A small network was shown many inputs. Here are its activations along a few directions, one row for each input.
In each table, some parts of the input vary, and every possible input appears once, in random order.
A made-up example of a description, with smaller parts first: one of 5 places around a ring, together with either a single point or one of 11 places along a line or (one of 2 separate values, together with one of 6 places along a line).
Shared parts are said once, and a part with two or three values counts as separate values.
In the rows, 128 means zero.

Other details of the inputs shift rows strongly along two fixed directions, in all tables alike. That doesn't count.

A family of inputs:
r1: [123 113 130 130 133 135 136 127 123 122 135]
r2: [121 116 123 134 137 134 134 124 126 119 132]
r3: [ 75 196 128  75 138 148  46 168 134 160 155]
r4: [130 120 133 130 133 137 141 134 133 118 134]
r5: [ 79 194 130  75 134 150  50 166 133 161 156]
r6: [123 120 129 134 131 138 143 132 132 123 132]
r7: [124 117 133 130 130 136 143 134 129 123 133]
r8: [ 83 221 158 118 110 114  64 140 106 149 138]
r9: [130 120 123 139 130 137 138 133 129 126 136]
r10: [127 118 121 142 133 130 136 136 131 125 134]
r11: [127 122 124 132 132 134 143 135 129 120 135]
r12: [127 112 131 126 133 134 134 128 124 118 137]
r13: [129 119 120 139 134 129 135 136 132 121 136]
r14: [124 120 128 133 138 134 140 127 133 119 135]
r15: [122 120 129 135 137 135 140 128 132 122 133]
r16: [135 116 128 132 130 134 136 136 127 122 139]
r17: [202 105 106 105  99  76 167  54 145 148  48]
r18: [128 111 131 139 133 134 128 131 126 125 130]
r19: [132 114 130 131 138 134 129 131 124 117 131]
r20: [122 116 126 134 133 137 136 124 126 121 134]
r21: [153 202 106  29  85  76  82  85 164 214  58]
r22: [132 114 126 134 133 127 134 139 128 122 137]
r23: [132 117 122 138 130 135 130 132 130 119 136]
r24: [128 115 125 138 133 127 137 138 128 126 135]
r25: [129 115 130 134 138 136 131 130 123 121 129]
r26: [128 112 128 139 130 133 129 136 125 122 128]
r27: [127 117 125 138 138 138 131 127 126 121 128]
r28: [128 116 134 127 131 135 141 135 130 120 135]
r29: [125 121 128 131 132 137 142 132 134 119 134]
r30: [203 105 104 108  90  73 164  60 148 151  47]
r31: [120 151 163 165 115 108 132 114  97 109 132]
r32: [135 113 128 134 129 133 129 135 126 119 137]
r33: [124 117 125 131 134 136 135 124 127 117 136]
r34: [115 157 158 171 116 111 135 112  98 111 129]
r35: [130 117 123 141 129 136 131 132 129 123 134]
r36: [117 154 162 168 115 109 135 114  96 112 130]
r37: [123 117 133 132 136 133 141 130 129 123 134]
r38: [ 90 192 126  85 130 147  50 172 136 162 153]
r39: [122 113 127 131 136 132 134 127 123 120 133]
r40: [166 189 102  39  80  72  79  78 162 214  48]
r41: [116 156 157 169 116 109 135 112  98 108 130]
r42: [127 116 134 128 136 132 138 131 130 119 136]
r43: [130 116 123 140 131 135 129 134 129 118 129]
r44: [127 114 127 143 134 136 128 128 129 125 130]
r45: [125 121 125 136 132 135 144 135 128 124 133]
r46: [130 117 130 128 132 132 142 138 125 121 136]
r47: [132 114 127 137 129 134 132 135 126 123 134]
r48: [132 110 132 135 133 133 126 131 126 121 133]
r49: [132 112 128 135 130 132 127 137 126 118 130]
r50: [131 121 129 131 134 134 142 137 128 120 135]
r51: [128 115 124 143 130 135 129 134 128 122 128]
r52: [127 118 129 132 131 133 144 137 125 125 134]
r53: [ 78 196 125  83 139 152  47 169 133 160 151]
r54: [131 117 127 135 130 135 139 136 126 126 137]
r55: [199 107 103 109  95  71 169  66 149 152  58]
r56: [123 117 122 132 138 133 133 124 127 115 134]
r57: [126 112 128 127 137 131 132 127 124 116 135]
r58: [129 115 126 140 134 135 127 128 130 121 132]
r59: [136 120 126 135 132 135 136 135 130 121 138]
r60: [132 120 122 137 131 137 137 133 130 122 137]
Each input here is: one of 5 places around a ring, together with either a single point or one of 11 places around a ring.
Question: Changing only the place on the ring of 5 turns r10 into r22. The same change can be made to r44. Which row results?
Answer: r48
Question: Changing only the place on the ring of 5 turns r15 into r14. The same change can be made to r2. Which row results?
Answer: r56
Question: A walk changes only the place on the ring of 5. It starts at r53 and steps to r27. List the rest of the walk in order.
Answer: r25, r19, r17
Question: Which other rows does r5 become when the place on the ring of 5 takes its other values? List them by row number.
Answer: r1, r12, r20, r33

A family of inputs:
r61: [136  64 124 181 153 155 165 151 125  82 159]
r62: [172 101 108 119 116 108 167 103 146 135  96]
r63: [106 196 115  44 112 124  63 133 157 194 105]
r64: [ 44 142 143 148 183 207  59 233 119 103 227]
r65: [149 153 154 163  94  76 152  72 102 129  91]
r66: [203 120  99  76  86  72 172  56 159 177  43]
r67: [119  64 130 175 159 157 181 144 118  77 164]
r68: [149 152 158 156  92  72 151  76 100 123  88]
r69: [112 200 111  36 118 116  58 128 154 191 108]
r70: [170  84 114 119 120 111 164  85 137 126  95]
r71: [ 71 231 161 129 112 124  60 146  99 141 149]
r72: [143  61 129 175 145 154 179 149 123  83 160]
r73: [133  58 125 175 158 156 164 138 118  79 153]
r74: [ 86 165 120  96 144 160  56 178 134 152 155]
Question: Describe the family of inputs behind these rows.
Answer: either one of 3 separate values or one of 11 places around a ring
